data =
[[ 13 -31  14  15  13  12  15 -28 -29  20 -32 -31 -31  35]
 [-28  10 -28 -27 -27 -27 -27   8  11 -33  13  12  11 -38]
 [ 14 -31  15  14  12  14  13 -25 -29  20 -30 -28 -30  34]
 [-35  16 -36 -36 -33 -33 -32  13  14 -38  17  16  14 -44]
 [-29  19 -29 -27 -27 -29 -29  15  19 -36  20  18  19 -50]
 [ 19 -28  20  21  18  18  20 -24 -27  23 -28 -27 -26  30]
 [ 16 -32  16  15  11  14  16 -27 -31  21 -32 -31 -31  35]
 [ 18 -38  20  19  15  16  20 -31 -37  28 -38 -35 -39  43]]
data[0, 0] => 13
data[:, -3] => [-31, 12, -28, 16, 18, -27, -31, -35]
data[:, 5] => [12, -27, 14, -33, -29, 18, 14, 16]
data[-2, 1] => -32
data[6, -8] => 16
data[-7, -6] => 11
data[3] => [-35, 16, -36, -36, -33, -33, -32, 13, 14, -38, 17, 16, 14, -44]
data[3, -7] => 13
data[:, 12] => [-31, 11, -30, 14, 19, -26, -31, -39]
data[-7, -1] => -38
data[-6, 12] => -30
data[:, -14] => [13, -28, 14, -35, -29, 19, 16, 18]
data[-5, -11] => -36
data[-6, -10] => 12
data[2, 7] => -25
data[-4, -14] => -29
data[-1, 4] => 15
data[2, -13] => -31
data[-8, 4] => 13
data[1] => [-28, 10, -28, -27, -27, -27, -27, 8, 11, -33, 13, 12, 11, -38]
data[1, 2] => -28
data[5, -10] => 18
data[-6] => [14, -31, 15, 14, 12, 14, 13, -25, -29, 20, -30, -28, -30, 34]
data[-2] => [16, -32, 16, 15, 11, 14, 16, -27, -31, 21, -32, -31, -31, 35]
data[5, -14] => 19
data[-3] => [19, -28, 20, 21, 18, 18, 20, -24, -27, 23, -28, -27, -26, 30]
data[7, -13] => -38
data[-3, 10] => -28
data[-2, 4] => 11
data[2, 0] => 14
data[4, 12] => 19
data[-2, -1] => 35
data[0, -3] => -31
data[0, 8] => -29

grid =
0.66,1.84,-0.22,0.57,-4.37,-2.89,-0.43,0.27,3.90,-3.05,4.12,-0.46,1.44,0.13
-0.76,-1.88,2.81,4.33,3.23,-1.08,-3.16,1.65,-2.98,-3.16,2.32,1.39,0.86,-2.20
1.46,-3.02,-1.22,-5.75,5.22,-1.90,1.29,-2.43,2.24,-2.41,-1.87,0.44,0.32,-3.10
2.78,2.20,1.56,-0.67,1.35,0.61,2.44,1.27,-2.00,-1.72,1.30,-0.66,1.40,-0.27
-2.72,-0.03,-4.00,3.21,-0.16,4.46,4.81,0.11,0.67,1.41,2.10,-1.80,1.45,-1.01
0.69,-5.85,0.32,3.79,4.23,-0.86,-1.75,-1.19,1.49,1.12,2.01,-3.16,4.20,1.76
0.70,0.33,-1.53,-2.58,-2.42,-0.80,0.99,-3.59,1.86,-1.00,0.12,1.89,1.93,5.72
2.52,-2.75,-1.10,0.76,1.70,-1.42,-2.31,0.82,0.81,-0.36,0.25,-0.64,1.50,3.09
-0.63,1.60,0.69,3.66,-2.25,-2.15,-0.38,-1.21,-0.48,-1.29,0.04,-1.96,0.36,-0.24
Indices start at 0.
(0, 0) = 0.66
(3, 2) = 1.56
(8, 11) = -1.96
(5, 7) = -1.19
(1, 10) = 2.32
(2, 4) = 5.22
(4, 10) = 2.10
(8, 7) = -1.21
(5, 8) = 1.49
(1, 11) = 1.39
(1, 2) = 2.81
(2, 13) = -3.10
(1, 1) = -1.88
(4, 11) = -1.80
(1, 5) = -1.08
(1, 6) = -3.16
(8, 9) = -1.29
(3, 10) = 1.30
(4, 7) = 0.11
(4, 3) = 3.21
(7, 12) = 1.50
(4, 13) = -1.01
(7, 6) = -2.31
(5, 11) = -3.16
(3, 7) = 1.27
(5, 9) = 1.12
(7, 5) = -1.42
(7, 13) = 3.09
(0, 12) = 1.44
(6, 11) = 1.89
(5, 1) = -5.85
(4, 2) = -4.00

A =
[[-295 -188 -170   77  185   25 -342 -317  135]
 [-593 -457 -227  359  680  110 -737 -672  512]
 [ 129   68  -42 -317 -458 -188  198  168 -384]
 [-286 -200 -161   71  180    7 -334 -310  127]
 [ 125   61  -42 -311 -449 -188  192  161 -377]
 [-327 -212 -178  106  237   37 -384 -353  174]
 [-333 -263 -162  120  266    1 -401 -371  190]
 [ 121    4  -22 -298 -421 -236  174  146 -363]
 [ 127   55  -37 -311 -453 -201  192  163 -379]
 [ 178  106  -30 -362 -537 -208  261  225 -445]]
A[-10][-9] -> -295
A[3][4] -> 180
A[4] -> [125, 61, -42, -311, -449, -188, 192, 161, -377]
A[8] -> [127, 55, -37, -311, -453, -201, 192, 163, -379]
A[-7][7] -> -310
A[-9] -> [-593, -457, -227, 359, 680, 110, -737, -672, 512]
A[0][-3] -> -342
A[-4][-4] -> 1
A[:, -8] -> [-188, -457, 68, -200, 61, -212, -263, 4, 55, 106]
A[5][-9] -> -327
A[:, 5] -> [25, 110, -188, 7, -188, 37, 1, -236, -201, -208]
A[-8][6] -> 198
A[-9][2] -> -227
A[-10][-8] -> -188
A[-5][-2] -> -353
A[-9][-3] -> -737
A[:, 6] -> [-342, -737, 198, -334, 192, -384, -401, 174, 192, 261]
A[3][-9] -> -286
A[-8][1] -> 68
A[-9][7] -> -672
A[-7][-8] -> -200
A[-10][5] -> 25
A[:, -1] -> [135, 512, -384, 127, -377, 174, 190, -363, -379, -445]
A[5][-5] -> 237
A[-7][3] -> 71
A[-3][2] -> -22
A[7][7] -> 146
A[6][-5] -> 266
A[-1][7] -> 225
A[-2][1] -> 55
A[-5][-7] -> -178
A[7] -> [121, 4, -22, -298, -421, -236, 174, 146, -363]
A[-10][4] -> 185
A[-9][1] -> -457

M =
112  176   99   92   72  190  184   90
 53  156  173  216  107   83   93  187
 62  152  167  210  112   92   99  180
 66  154  166  203  111  103  100  180
113  165  122  110   89  173  159  115
124  159  108  109   97  170  176   99
121  161  113  109   94  172  170  104
 65  153  165  205  113  100  102  178
119  160  116  109   93  171  167  107
 65  152  168  205  111   97   98  181
119  161  119  111   97  171  163  111
115  165  121  109   90  174  161  112
119  163  115  110   92  171  167  106
118  162  116  110   91  172  166  108
112  168  118  105   89  178  165  109
 66  153  165  202  112  102  103  177
M[0,0] = 112
M[4] = [113, 165, 122, 110, 89, 173, 159, 115]
M[11] = [115, 165, 121, 109, 90, 174, 161, 112]
M[7,6] = 102
M[8,3] = 109
M[7,3] = 205
M[10,0] = 119
M[15,4] = 112
M[7,2] = 165
M[:, 0] = [112, 53, 62, 66, 113, 124, 121, 65, 119, 65, 119, 115, 119, 118, 112, 66]
M[12,3] = 110
M[13] = [118, 162, 116, 110, 91, 172, 166, 108]
M[1,0] = 53
M[3,6] = 100
M[:, 1] = [176, 156, 152, 154, 165, 159, 161, 153, 160, 152, 161, 165, 163, 162, 168, 153]
M[:, 5] = [190, 83, 92, 103, 173, 170, 172, 100, 171, 97, 171, 174, 171, 172, 178, 102]
M[:, 2] = [99, 173, 167, 166, 122, 108, 113, 165, 116, 168, 119, 121, 115, 116, 118, 165]
M[:, 6] = [184, 93, 99, 100, 159, 176, 170, 102, 167, 98, 163, 161, 167, 166, 165, 103]
M[0] = [112, 176, 99, 92, 72, 190, 184, 90]
M[0,1] = 176
M[13,4] = 91
M[0,5] = 190
M[4,5] = 173
M[10,2] = 119
M[4,1] = 165
M[8,4] = 93
M[1,4] = 107
M[:, 3] = [92, 216, 210, 203, 110, 109, 109, 205, 109, 205, 111, 109, 110, 110, 105, 202]
M[3,3] = 203
M[5,7] = 99
M[3] = [66, 154, 166, 203, 111, 103, 100, 180]
M[15,7] = 177
